A small network was shown many inputs. Here are its activations along a few directions, one row for each input.
Each table varies a few parts of the input and shows all the possible inputs, shuffled.
Descriptions start from the smaller parts, as in this example, which fits no table here: line(4) and (point or ring(9) or (values(2) and ring(8))).
Shared parts are said once, and a part with two or three values counts as separate values.

Table:
x1: [  6 -20 -21 -35  31  31  57   7 -60  17 -24]
x2: [-11  19 -40 -10 -78  35 -26  -8  41  23  10]
x3: [ 18  24  -7  58 -34  22 -13  44 -14  12  33]
x4: [-34 -11 -63   4 -69  43 -16   9  26  12   8]
x5: [ 42 -20 -16 -15  42 -16  17 -53  37  14  27]
x6: [ 34  10   3 -51  27  30  44  -8 -41  25 -27]
x7: [-28  36  39   8  51  -3  10  25  39 -10  55]
x8: [ 19   0  64 -27  -5  24 -42 -46 -55 -26 -25]
x9: [-33  -3  -8   6  35 -55 -20  18 -28 -51 -23]
x10: [-34  26  20  35  29 -12  37  41  26 -35  33]
x11: [-19  20 -30 -16 -56  48 -38 -23  47  36  22]
x12: [-25   9 -53  12 -76  42 -16  -7  35  12   0]
x13: [-30 -59 -12   5 -15 -20   0  13  37  33 -31]
x14: [ -4 -32  28  -6 -23   8  -8 -16 -83 -45 -32]
x15: [-41   3   8  25  33 -11  35  57  16 -35  41]
x16: [-25  20   4  14  30 -58 -21   0 -19 -52 -33]
x17: [-22 -38  -2  12 -21 -23   1  -3  45  35 -39]
x18: [ 25 -48 -46   4  28 -21  40 -22  15  -6  13]
x19: [ 32  34   5  35 -36  15 -24  44  -7  22  44]
x20: [ 17   2 -10 -27  27  33  58  -9 -51  17 -35]
x21: [ -7 -29   9 -10 -23 -30  -9  -3  51  45 -29]
x22: [ 35 -28 -37  12  23 -24  41 -39  23  -6   6]
x23: [ 48 -19 -26 -10  21 -30  30 -39  29   3  16]
x24: [-14 -29  18 -15  -3 -15 -21 -17  58  56 -19]
x25: [ 27  11  13 -53  51  49  27 -22 -29  36 -19]
x26: [ 23  35  15  30 -13  30 -39  28  -2  36  57]
x27: [-12  30  25 -15  53 -46 -49 -12  -1 -29 -15]
x28: [ 10   2 -18  47 -28  22 -12  60 -21  11  42]
x29: [-20  37  30  13  28 -19  25  41  33 -23  44]
x30: [ -7  30  15 -10  29 -63 -34   3 -10 -41 -24]
x31: [  6 -10  40   2 -29   9 -10 -33 -74 -47 -42]
x32: [ 24   0  53 -23 -30   6 -24 -32 -64 -38 -33]
The inputs of x8 and x32 match in every part but one. If x7 is changed in the same way as x8 into x32, which row does it become?
> x29
What is each input in this table made of?
> line(4) and ring(8)
Change only the ring(8) part in x18. List by row number the other rows that result.
> x1, x4, x9, x13, x14, x15, x28
A walk changes only the line(4) part. It starts at x5 and steps to x23. List the rest of the walk in order.
> x22, x18
A walk changes only the line(4) part. It starts at x26 and steps to x19. List the rest of the walk in order.
> x3, x28

Table:
x33: [-21   8  16  30 -47  14 -14  39  10   7  11]
x34: [ 15 -17  -8 -16   8  15  36  -2 -59   2 -40]
x35: [-28   8 -27 -14 -25  15  -9   7  48  38  -6]
x36: [ -1  17  13  14  88 -58  34  23  39 -21  41]
x37: [ -3 -51 -22  -7 -14 -14  -4 -19  25  33 -27]
x38: [ -8 -10 -49  21 -40  38  16  18  13  12  31]
x39: [ 25 -15   8 -32  11  -9  10 -59  -4 -14 -27]
x40: [  9  31  11  25 -16 -18 -49   4 -21 -33  14]
x41: [ -1  24  53 -20  28  12 -21  -4 -53 -28  -4]
x42: [ -5 -30  -7 -23  -7 -15  14 -45  -4 -20 -43]
x43: [-16  16  -3  30 -33 -23 -44  20 -19 -40  -3]
x44: [-31  -2  -3  26  68 -62  37  39  42 -28  20]
x45: [ -2  23 -14 -20  -8  21 -12  -8  49  45  10]
x46: [  5  23  31  25 -30  19 -18  23   9  14  30]
x47: [ 19   4 -36  15 -23  45  14   4  12  19  48]
x48: [ 45  -2   6 -28  26  21  34 -15 -60   8 -21]
x49: [ 26 -36  -7 -15   4  -8  -7 -34  26  41 -11]
x50: [-29   9  37 -10  10   8 -17  11 -51 -34 -24]
What is each input in this table made of?
> values(2) and (point or ring(8))
Change only the values(2) part in x34. List by row number the other rows that result.
> x48
